These are the activations of a small neural network, seen along a few directions. Each row is one input.
In each table, some parts of the input vary, and every possible input appears once, in random order.
A made-up example of a description, with smaller parts first: ring(8) and (point or ring(9) or (values(3) and line(6))).
Shared parts are said once, and a part with two or three values counts as separate values.

Other details of the inputs vary at random and push rows far along two fixed directions, the same in every table; ignore that.

Table:
row 1: [ -4   2  -3   1   2  -2  -4   0   3 -10  -3  -7   0]
row 2: [ 15   6   8  -4 -13   9  10   0  -9  -3  12  22  -7]
row 3: [  9   7  -3   1 -11  10  11  -3   0  -7   1  11  -4]
row 4: [  0  -3   1   1  13  -1  -8  -3  -1 -10   2 -12   4]
row 5: [-6  3 -1 -1  3  1 -6  3  3 -8 -3 -6 -3]
row 6: [ 1 -5 -1  1  5  0 -4 -4 -3 -4  4 -9 -1]
row 7: [ 16  12   0  -1 -27   8  21  -1  -1  -2   7  26  -7]
row 8: [-4  3 -2 -2  9  2 -4  4  0 -9 -6 -3 -1]
row 9: [ -4 -12   0   0 -12 -15   8   0  -4  51  -7  17   8]
row 10: [ -3  -5   2  -1  10  -2  -9  -3  -2 -10   2 -13   3]
row 11: [ -7   0  -6   1   6   1  -7  -2   3 -14  -3 -14  -2]
row 12: [ 10  10   1   1 -16   8  14   2   4  -4   4  18  -3]
row 13: [ 9  3  7 -4 -9  8  5 -1 -8 -3  9 16 -4]
row 14: [ 5 -2  3  0  5  3  0 -4 -2 -6  2 -3  3]
row 15: [ 16   6   9  -3 -13  14  12  -2  -5  -1  10  21  -3]
row 16: [ -4  -3   5  -2  11   1 -11   0  -2  -8   2 -12   0]
row 17: [ 12   9   0  -1 -16   9  15  -1   0  -5   2  18  -3]
row 18: [-4  5 -2  0  7  1 -5  4  4 -7 -4 -5 -1]
row 19: [ -5   2  -1   2  11   2  -4   3   6 -13  -6 -11   2]
row 20: [  0  -4   2   0  11  -2  -8  -2  -2 -11   2 -14   1]
row 21: [ -1  -6   0   0   5   1  -6  -6  -3  -5   4 -10   0]
row 22: [  3  -2  -9   3 -36 -10  24  -3   3  52  -4  32   1]
row 23: [ 0 -2  3 -2 10  1 -7  1 -5 -3  2 -2  1]
row 24: [-3  5 -2 -2  3  0 -3  5 -1 -8 -2 -1 -5]
row 25: [ 0 -3  4  1  9  0 -4  0  1 -4  3 -7  4]
row 26: [-24 -13 -11   3   7 -26  -9   5   5  44 -20  -9   9]
row 27: [ -5   3  -2   0  12   3  -7   4   4 -12  -6 -10   0]
row 28: [ -3  -5   5   0  10   0  -9   0   1 -10   3 -12   3]
row 29: [-15 -19  -2   4   4 -22  -3   0   5  47 -13  -6  14]
row 30: [ 0 -3  4  1  6 -2 -4  1  0 -4  4 -8  1]
row 31: [ -6   2  -2   2   8  -2  -6   5   6 -12  -3 -13  -1]
row 32: [ -9   2  -2  -2   9  -1 -10   4  -1 -13  -4  -9  -3]
row 33: [ -6   1  -7   2   7  -1  -6   0   3 -11  -3 -14  -3]
row 34: [  9  10  -2   1 -12   6  11  -1   1  -8   3  13  -3]
row 35: [  6   8   2  -1 -15   6  10   2   3  -7   4  13  -4]
row 36: [11  5  7 -2 -9  8  7  0 -5 -2 10 12 -5]
row 37: [-24 -13 -10   4  -1 -29  -5   5   8  52 -19  -8   7]
row 38: [ -2  -1   4   0  14   2 -10   0  -1  -8   2 -10   2]
row 39: [ 2 -6  0  1  8  3 -3 -5 -2 -4  1 -8  2]
row 40: [ 17   4   3   0 -15  12  13  -7  -5  -2  12  19  -3]
Description of these inputs: values(2) and line(4) and line(5).
Q: Changing only the line(5) part turns row 8 into row 19. The same change can be made to row 9. Which row results?
A: row 29
Q: Changing only the line(5) part turns row 35 into row 32. The same change can be made to row 28. Which row results?
A: row 13
Q: Which other rows does row 5 become when the line(4) part takes its other values? List them by row number.
A: row 18, row 27, row 37
Q: Which other rows does row 39 become when the values(2) part takes its other values? List them by row number.
A: row 3

Table:
row 41: [  4   2   1  -2 -16   2   7   2  -3  16   4  19  -5]
row 42: [ -8  -4  -3   1  13  -1 -13  -2   2 -20  -2 -24  -1]
row 43: [  6   9   4  -3   2  11   2   3  -3 -18   3   9  -2]
row 44: [ -8  -7 -10   3 -13 -15   9  -1   4  39 -10   5   4]
row 45: [ 15   9   3   0  -8  12   9  -2   0 -25   9   6  -4]
row 46: [ 12  11   8  -3  -2  17   5   3  -2 -20   9  12  -6]
row 47: [  8   5   0   0 -18   2  13  -3   2   4   6  13  -3]
row 48: [ 4  3  0  3 -3  0  3 -2  4 -5  2 -2  0]
row 49: [ -9  -4  -5   4  16  -2 -10   0   8  -7  -6 -21   3]
row 50: [ -7  -1  -1   3  17   2 -11  -2   7 -19  -3 -22   3]
row 51: [ -9  -8  -4   1  -9 -15   2   4   0  40  -6  10   2]
row 52: [ -7  -7   0  -2 -10 -14   3   4   0  34  -5   9   4]
row 53: [  6   3   4   0 -12   2  10   4  -1  16   2  20   0]
row 54: [ -9  -7  -2   0  -7 -12   3   3   3  39 -11  12   7]
row 55: [-18 -12  -5   4  19 -15 -14   0   8   4 -12 -30  10]
row 56: [  4   2  -4   3 -13  -1  13  -2   3  15  -3  11   1]
row 57: [  7   6   0   1  -6   8   4  -4   0 -20   8   1  -6]
row 58: [ -6  -7   2   0  -9 -13   4   4   2  34  -7   9   6]
row 59: [-20  -8  -5   0  23 -14 -19   5   0   7 -14 -23   3]
row 60: [ 13   9   5   0  -4  18   6  -3   2 -31   8   2  -4]
row 61: [ 10  10   0   1  -2  14   6  -3   2 -27   5   5  -2]
row 62: [  6   6   1  -4 -14   6   8   2  -6   7   2  19  -7]
row 63: [  1  -1   3  -3 -14  -2   4   2  -4  15   2  14  -3]
row 64: [-1 -1 -5  3 -2 -1  0 -2  2 -2  1 -4 -3]
row 65: [  1 -11   5  -1  23   1 -14  -7  -7 -15   7 -22   5]
row 66: [-10  -1  -2  -2  19  -4 -13   6  -1  -7  -7 -16  -1]
row 67: [-11  -2   1  -2  17  -6 -15   4   0  -8  -3 -17   1]
row 68: [ 12   8   3  -2  -9  12   8  -3  -1 -25  10   5  -6]
row 69: [-3  1  3 -2 -2  0 -4  2 -2  2  2  2 -3]
row 70: [  5   6   1  -3 -13   3   8   2  -5   4   2  20  -4]
row 71: [ 1  4  2 -3  1  1 -1  4 -2 -2  3  4 -3]
row 72: [ -1 -14   6   2  23  -2 -13  -7  -4  -3   3 -21   9]
row 73: [-10  -5  -6   5  16  -6 -10   1   7  -3  -7 -21   5]
row 74: [ -6   1   4  -1  21  -2 -15   5   1 -18  -1 -18   1]
row 75: [ 12  10  -1   0  -7  14   8  -2  -3 -24   7   6  -9]
row 76: [-17  -8  -3   2  25 -15 -19   7   4   8 -11 -23   6]
row 77: [-20  -9 -11   2  19 -16 -15  -1   5   4 -14 -27   7]
row 78: [  9  12   3  -5  -1  16  -1   1  -6 -30   7   9  -9]
row 79: [ 12  13   5  -4   2  15   2   3  -5 -30   7  10  -5]
row 80: [  7   6  -2   0  -6  10   3  -3   0 -18   7   1  -8]
row 81: [  1   1   3  -1 -13  -3   6   2  -3  16   2  15  -2]
row 82: [  4   1   4  -3 -17  -1   9   2  -5  14   3  19  -3]
row 83: [ -6  -9  -6   3 -15 -14   7  -2   2  31  -6   4   4]
row 84: [ -6  -6  -4   5 -12 -13   8  -2   6  33  -6   5   7]
row 85: [ 0  2 -4  1  1  5  1 -3  4 -8 -3 -1  2]
row 86: [  2   2   5  -1 -10  -2   7   3   0  16   1  15   2]
row 87: [ 13  10  10  -4  -4  12   5   4  -4 -23   9  10  -5]
row 88: [ 0  4  3 -2  6  6 -1  4  0 -4 -3  2 -1]
row 89: [ 0  2 -6  0 -5  2  1 -4  0 -6 -1  0 -3]
row 90: [ 19   0  10  -2   2  17   1 -10 -12 -26  19   3  -3]
row 91: [ 14  -4   8  -2   0  12  -1 -10 -10 -13  16   1  -2]
row 92: [  6   5   3  -1 -12   2  12   4  -2  16  -1  21  -1]
row 93: [  0 -19   3   2  -5 -10   5  -8  -2  44   0   5  12]
row 94: [-1  2 -6  1 -2  1  1 -3  0 -9 -2 -2 -2]
row 95: [ -6   2   1  -1  23   0 -14   7  -1 -17  -5 -17  -1]
row 96: [  1  -1  -6   2 -15  -5  11  -2   3  20   0  11   0]
row 97: [-1  0 -3  1 -6 -1  0 -4  2  0  2 -3 -2]
row 98: [ 14  12   0   1  -5  13   9  -1   0 -24   6   6  -6]
row 99: [  4   7   2  -5   0   6   1   3  -4 -13   3   8  -4]
row 100: [  8   5  -1   1 -15   7  14  -3   3   5   0  14  -2]
row 101: [ -7  -6 -10   3 -14 -11   6  -2   2  33  -9   5   1]
row 102: [  8   3  -3   3 -17  -1  14  -1   3  14   2  15  -1]
row 103: [ -9 -19   2   3  27 -14 -18  -6  -3  11  -3 -29  13]
row 104: [-10  -5   4  -1  18  -3 -14   5   3  -7  -6 -17   4]
row 105: [ -8  -2  -7   3  15  -6  -9  -1   5 -10  -8 -18   4]
row 106: [-12  -4   3  -1  18  -5 -14   4   4  -1  -6 -16   4]
Q: Changing only one part turns row 95 into row 62. The same change can be made to row 45. Which row results?
A: row 42
Q: What do these inputs look like to the network?
A: line(6) and (point or (values(2) and line(5)))
Q: A walk changes only the line(5) part. It starts at row 85 and steps to row 100. List the rest of the walk in order.
A: row 49, row 50, row 60
Q: A walk changes only the line(6) part. It starts at row 91 and steps to row 90. List the rest of the walk in order.
A: row 65, row 103, row 72, row 93
Q: Which other rows does row 78 become when the line(5) part takes its other values? List them by row number.
A: row 41, row 62, row 63, row 69
Q: Which other rows does row 45 become when the values(2) part takes its other values? List them by row number.
A: row 87
